A small network was shown many inputs. Here are its activations along a few directions, one row for each input.
Each table varies a few parts of the input and shows all the possible inputs, shuffled.
A made-up example of a description, with smaller parts first: one of 6 places along a line, together with either a single point or (one of 2 separate values, together with one of 5 places around a ring) or one of 11 places along a line.
Shared parts are said once, and a part with two or three values counts as separate values.

Other details of the inputs vary at random and push rows far along two fixed directions, the same in every table; ignore that.

Table:
r1: [ -2 -12 -19  13  22  27 -11  10  11   6   1 -37  17]
r2: [-13  -9  -7   2  23  20  -4   9  21  -4  -2 -16  24]
r3: [ 24 -29 -34  41  35  23 -24   0 -31 -13   6 -45   1]
r4: [ 13 -21 -16  22   5  16 -15   0  -4  12  10 -24 -12]
r5: [ 21  10   8   8 -24 -33  -2 -20 -32  -6  -1  20 -53]
r6: [ 14  14   0   3 -25 -28  11 -20 -36 -13  13  21 -50]
r7: [-23  -5  -5 -10  19  24  -4  17  20  -1  -8  -5  50]
r8: [  8 -11 -11   8 -12  -1  -9 -21 -36  13   5   6 -43]
r9: [-19  28  28 -30 -30 -16  23  -5  10  -3 -10  50 -10]
r10: [ 14  19  13  -1 -29 -33  12 -10 -19  -8  -9  19 -39]
r11: [-15 -15   9  -8  15  17  -4  15  33  13   0 -13  46]
r12: [-26  11  20 -25   7   6   1   9  34   8  -6  10  44]
r13: [ 16   0 -21  25  -9   4   3 -15 -26  -1   3   8 -45]
r14: [ 11  -8 -15  21  -7  -1   3 -18 -23  -2   4   3 -49]
r15: [ 15 -32 -34  28  31  13 -31  -5 -32   1  23 -52   0]
r16: [ -4  -8  11  -7  13   2 -18  26  28  -5  -4 -23  50]
r17: [ -2 -14   0   0  10  -1 -20  21   8   1   4 -26  35]
r18: [ -9  -8  -8   1  18  18   0   9  23   5  -5 -22  25]
r19: [-11  -6  -5   4  15  15   6   5   9   2  -4   1  24]
r20: [-30  11  19 -22   7  10   8  12  32  -2  -7  11  43]
r21: [ -5  20  19 -22   7  -2   3  19  33 -14 -12  -6  43]
r22: [-29   8  12 -31   2  13   1  16  26  -4  -9   9  39]
r23: [ 20  24   5  -5 -20 -24  20  -9 -21 -14   3  33 -35]
r24: [ 26 -21 -11  16  13   4 -14   4 -16   3  18 -30  -5]
r25: [-15   5   4 -14  12  -2  -7  24  18  -6  -6 -22  46]
r26: [ -1 -11  -1  -1   3  10  -6   9  25   8   1 -10  16]
r27: [ 16  -3 -13  19  -8  -1  -7 -19 -22   9   7   2 -50]
r28: [  9   4   7   7 -21 -18  13 -28 -24  13   3  31 -53]
r29: [ -2 -23 -14  23  20  18  -3  -7 -16   5   6 -18  -8]
r30: [ 15 -42 -23  36  19  19 -15  -9 -18  18  12 -36 -14]
r31: [ 28  14   9   8 -21 -28   1 -23 -29  -7   2  21 -54]
r32: [ 11   5   4   7 -20 -19  12 -28 -20  11   1  29 -55]
r33: [  7 -15 -25  25  15   2 -16   4 -31  -9   4 -24   1]
r34: [-10  19  21 -23  12   0   0  20  34 -23  -9   2  44]
r35: [  4 -34 -13  25  14  20 -15  -4 -13  19  10 -30   4]
r36: [  4 -20 -23  26  19  18  -1  -7 -14   3   1 -13  -6]
r37: [ 15 -29 -42  34  30  18 -22  -1 -36  -9  18 -46   5]
r38: [-20  38  36 -36 -27 -22  33  -2  33  -6 -13  57  -2]
r39: [-10  20  32 -30 -40 -21  18  -3  15  10  -7  47  -8]
r40: [ -1 -19 -15  21  11  17  -3  -8 -18  15   3 -25  -5]
r41: [  8  15   7  -5 -25 -20  10 -19  -3   5  -2  32 -45]
r42: [ 19 -20 -19  16  31  11 -21   1 -19  -1  17 -38   1]
r43: [  6 -26 -23  23  26  20 -18  -7  -5  10   6 -30  -4]
r44: [-17  16  21 -22   9  -5  -3  24  31 -22 -12   1  45]
r45: [  5 -31 -32  39  23  27 -11 -10 -33   8   7 -28  -6]
r46: [  0  14   7 -13 -36 -14  16 -15 -19   9  -6  29 -38]
r47: [-19  14   5 -18   8  10  11  15  42  -7 -13  14  42]
r48: [ 11 -25 -33  28   1  16 -10 -15 -48   6   5 -10 -35]
r49: [ 14  20   7   4 -25 -29  11  -9 -22 -17  -9  31 -34]
r50: [-14  28  28 -33 -30 -20  15  -9  12   7  -9  49  -9]
r51: [-15  -1 -10  -5  21  22  -2  18  33  -6  -8  -9  44]
r52: [  4 -30 -14  12   1  17 -17  -2 -18  17   8 -21  -6]
r53: [ -6  -1   0  -5  13  -6 -19  12   2  -3   1 -16  24]
r54: [ 12  -6   9   1   8   1 -13  12  14  -6   1 -17  23]
r55: [ 21  23  11  -9 -24 -27  21 -10 -17  -5   3  20 -39]
r56: [ -9  18  17 -28  15   1   5  22  29 -18   1   1  41]
r57: [-14   5  17 -22  -1   4   4  16  49   6  -6   7  39]
r58: [-16  46  32 -36 -32 -19  26   4  35 -10 -11  54  -5]
r59: [  5  14   9  -2 -26 -18  26 -19  -7   8  -6  28 -41]
r60: [-20  -2   6 -11  16  15   7  12  28   9  -7 -11  41]
r61: [-19  15  10 -24   2   7  10  17  46   0 -12   1  37]
r62: [ -8  10  16 -28  -3  -9  -3  20  32  -4   7  -3  48]
r63: [  4  18  10  -3 -26 -33   9  -8 -26 -13  -1  27 -37]
r64: [  7 -10 -11  15 -14   0   5 -19 -35  13   1   0 -42]
r65: [ -3  39  23 -33 -34 -35  24  -2   9  -9  -1  33  -5]
Description of these inputs: one of 5 places along a line, together with either one of 5 places around a ring or one of 8 places along a line.
The inputs of r30 and r38 match in every part but the place on the line of 5. If r24 is changed in the same way as r30 into r38, which row does it become? -> r56
The inputs of r61 and r41 match in every part but the place on the line of 5. If r40 is changed in the same way as r61 into r41, which row does it become? -> r12
Start at r19 and move only the place on the line of 5, one step at a time. The first step leads to r29. Which rows follow, in order? -> r60, r28, r11
Which other rows does r45 become when the place on the line of 8 takes its other values? List them by row number. -> r7, r13, r19, r36, r47, r48, r51
Start at r44 and move only the place on the ring of 5, one step at a time. The first step leads to r63. Which rows follow, in order? -> r6, r56, r34
Start at r39 and move only the place on the line of 5, one step at a time. The first step leads to r50. Which rows follow, in order? -> r64, r9, r7

Table:
r66: [  8  26  27 -27 -31 -28   9   3   7  -2  -3  23 -15]
r67: [  7  -7  -4  19 -14 -14   1 -26 -51   8   0  11 -46]
r68: [ -3  -7  -5   1  20   6 -11   9  -4  -9   5 -11  28]
r69: [ 13  -8 -12  18  10   5 -12 -10 -16  -7   2 -13 -26]
r70: [ -7 -13  -5  13  19  14   0   4   6   8  -9 -24  22]
r71: [  6  -5  -7   9  14   8  -3  15   3 -10  -7 -28  15]
r72: [ -2  30  12 -24 -22 -15  26  -6   7  -2   2  38 -13]
r73: [ -3  -5   4   5 -15 -14   5 -16 -32   2   0  19 -31]
r74: [ -6  11  16 -24 -20 -11  -1  13  32   8  -7  14  21]
r75: [-10 -15  -8   7  11  14 -17  12  -5  -1  -2 -15  27]
r76: [-14  26  10 -30  -8  -2  14   9  21  -8  -5  11  20]
r77: [ 19 -12  -7  12  -2  -5 -13  -6 -20   4  11 -24 -21]
r78: [ 19   5  12  -6 -16 -16   6 -10  -6   5  11  15 -20]
r79: [ -9   8  -5 -16   9  13   1  15  10  -6  -2 -14  24]
r80: [ -6  -3   1   5   2  10   2  14  19   0 -10  -8  23]
r81: [-17  21  10 -25 -21   1  16   6  21   4  -7  27  11]
r82: [-22   1  14 -15  12  10   0   5  31   1  -8  10  23]
r83: [-3 -5  1 -5 18  8 -7 11  2 -9  3 -5 35]
r84: [ 5 -3  0  2 19 12 -4  0 13 -5  3  1 10]
r85: [  5  14   5   2  -7 -17  14  -1   4  -7  -2  10 -10]
r86: [-23  10   9 -24  -2  14  13  11  29   4  -3  13  32]
r87: [-16  -2  -6  -5   9  16   5  -3   1  14  -2  -9  13]
r88: [ 12  -3 -11  18   4  -3  -8 -16 -18  -5   5  -2 -37]
r89: [  0 -30  -9  14  22  17 -20   0  -6  22   7 -41  15]
r90: [  9  12  -2  -6 -12  -3  19 -12 -10   0   8  21 -21]
r91: [-15  -2   6  -3  17  13  -5  -1  17   8  -9  -3  18]
r92: [  0  20  14 -15 -19 -20   4   3 -14 -14  -8  20  -8]
r93: [ 22  -3  -3  12 -14 -22  -3 -18 -27   7  16   0 -45]
r94: [ -2 -16  -5  16  12  17   1   8   8   2  -3 -17  16]
r95: [-16  18  13 -21  -2 -13   0  11  11 -15  -5  13  27]
r96: [ -2   5  10 -15   1  -8  -7   8  18   1   6  -9  18]
r97: [ -7  -6  -7   0  -2   1 -11   9  -2  -3  -7   1  18]
r98: [  3   4   0   4   5   0   3   9   8 -10  -6 -15  11]
r99: [ 21  -1  -7  19  -2  -7   1 -22 -23  -2   7  14 -49]
r100: [  9   5 -15   9  -9  -8  10 -18 -27   2  12   6 -40]
r101: [ -3 -32 -17  27  27  22  -7   2  -5   6   0 -37  10]
r102: [ 15  -4 -11  20 -19  -9   7  -7 -13   2  -8   6 -30]
r103: [-11  15  10 -17 -26 -11  25 -15  -5   8  -2  35 -29]
r104: [ 10 -16 -20  23   2   9 -14  -9 -11   4  -3  -5 -25]
r105: [  2 -13   1   2  -4   5 -13   6   6  13   4 -13   8]
r106: [ 14 -27 -15  16  26  14 -22   4  -5   8  17 -40  13]
r107: [ -2 -21  -9  18  19  23 -13  -2   3   4   2 -12   2]
r108: [ 13 -16 -32  24 -10   8  -2 -15 -34  11   5  -7 -40]
r109: [  0  10   6  -7  -9 -14  -2   1 -14 -13  -3   7  -2]
r110: [-16   8  12 -13   3  11  -4  12  36  -1 -11  12  28]
r111: [-18   7  18 -18  -7  -2   4  10  12  -4  -6  21  28]
r112: [ 3  5  7 -3 11  4 11 11 22 -8 -3 -1 28]
r113: [  3 -10   9  -1 -12 -10   1 -11  -8  15   6   3 -23]
r114: [ 17  15   7   6 -19 -22  21 -11  -9  -6  -1  25 -33]
r115: [  0  -3  -3   1  20  14 -14  11  10  -9  -5 -18  14]
r116: [ -3 -17 -17  14  27   8 -20   7 -15  -7   9 -29  21]
r117: [ -4  31  20 -17 -20 -24  22   3  20 -12 -10  27   0]
r118: [ -9  -4 -18   0  19  17  -5   6   3  -2   7 -25  19]
r119: [ -7  30  21 -21 -11 -19  11  -3  24  -9  -5  37  -5]
r120: [ 18 -28 -10  25  -4   4 -11 -13 -27  17  15 -16 -32]
What is each input in this table made of? -> one of 5 separate values, together with either one of 5 places along a line or one of 6 places along a line
The inputs of r86 and r111 match in every part but the choice among 5 separate values. If r87 is changed in the same way as r86 into r111, which row does it become? -> r67
Start at r92 and move only the place on the line of 6, one step at a time. The first step leads to r109. Which rows follow, in order? -> r95, r116, r68, r83
Which other rows does r74 become when the place on the line of 5 takes its other values? List them by row number. -> r89, r105, r113, r120
Which other rows does r80 become when the place on the line of 5 takes its other values? List them by row number. -> r70, r94, r101, r102
Which other rows does r117 become when the choice among 5 separate values takes its other values? List them by row number. -> r88, r95, r96, r118

Table:
r121: [  7   9   3   3  -4 -15   4  -9 -22 -12   1  14 -19]
r122: [-26  30  19 -42   3  -1  10  28  43 -17  -8  10  60]
r123: [  6 -25 -18  29  -1   9  -4 -21 -27  15   0 -10 -43]
r124: [  5 -22 -20  33  -2   7  -5 -21 -29  17   3  -8 -40]
r125: [  2 -13 -19  11  34  22 -16  11   8  -9   8 -34  24]
r126: [ 13  11  -8   4  -8  -9   9  -9 -17  -6   3   5 -27]
r127: [ -2  -3   3 -12  20   1 -19  15   9  -5   8 -26  37]
r128: [  0  -1  -6   8 -11  -3   9 -18 -12  15   5   8 -32]
r129: [ -4  33  20 -28 -17 -25  13  -2   3 -14  -1  34  -5]
r130: [  7  25  28 -18 -22 -27  14   1  18  -9  -4  33  -7]
r131: [  2  26  31 -24 -22 -33  10   0   4 -10  -3  31  -1]
r132: [  9  22  20 -13 -22 -25  15   1   6  -5  -5  22  -6]
r133: [ -1  -5  -1   5 -18   4   4 -14 -10  14  -2  19 -26]
r134: [  3 -19 -18  20  36  23 -15  10   4 -10   4 -33  24]
r135: [  6  10  -1   4 -12 -12  11  -5 -21 -12  -1  13 -20]
r136: [-11  34  21 -26 -29 -23  18   6  11 -15 -13  40   0]
r137: [ -2  -5   5  -4  16   6 -16  19  28  -6  -2 -17  36]
r138: [ -9 -28 -20  13  31  32 -13   2   6  13   5 -41  19]
r139: [  9  25  17 -20 -23 -25  12   1   8  -3   0  18  -9]
r140: [ -9   0  -2  -2  21  13 -10  16  26 -12  -6 -10  34]
r141: [  4  -6   1  10  -9   4  10 -15 -15  11  -2  11 -33]
r142: [  7 -21 -14  25  -2  13  -5 -17 -26  16  -1  -5 -40]
r143: [  0  26  10 -12 -19 -17  15  -1   5 -10 -12  28  -9]
r144: [-19 -14  -6  -5  13  21  -6  10  23  12  -4  -5  35]
r145: [ -3  -4  -1 -10  12   4 -12  20  11  -5   6 -28  36]
r146: [ -8 -27 -20   9  26  37 -16   5   5  15   9 -33  26]
r147: [ 20  -8 -20  28   4   0   2 -13 -35  -5   3 -11 -33]
r148: [-26   6   8 -30   8  14   5  16  44   9  -2   7  51]
r149: [  2  -4   1   6 -16   3  11 -15 -12  12   1  20 -26]
r150: [-20  18  23 -33  -4  -7  -2  30  40 -10 -11   3  58]
r151: [  9 -24 -16  30   2   9   3 -22 -29  13   3 -10 -41]
r152: [  4  20  20 -16 -25 -26  13   4   0  -9  -3  22  -4]
r153: [ 10 -20 -14  12  30  16 -23  12   7  -2  13 -43  23]
r154: [ -5  -7   5  -6  17   1 -22  16   9  -5   0 -21  38]
r155: [ 10 -17 -15  19   0  12  -1 -18 -27  16   8 -10 -41]
r156: [  3  -9  -6  10 -11   0  11 -16 -16  13   3  17 -27]
r157: [ -7  30  21 -23 -19 -25   9  -1   3 -14  -9  38  -4]
r158: [  6 -19 -16  30   0   6   3 -20 -26  15   5  -6 -35]
r159: [  7 -21 -16  16  24  15 -23  14   2   0   1 -43  27]
What is each input in this table made of? -> one of 3 separate values, together with either one of 5 places around a ring or (one of 2 separate values, together with one of 4 places along a line)
Which other rows does r129 become when the place on the line of 4 takes its other values? List them by row number. -> r122, r125, r126
Which other rows does r129 become when the choice among 3 separate values takes its other values? List them by row number. -> r121, r157
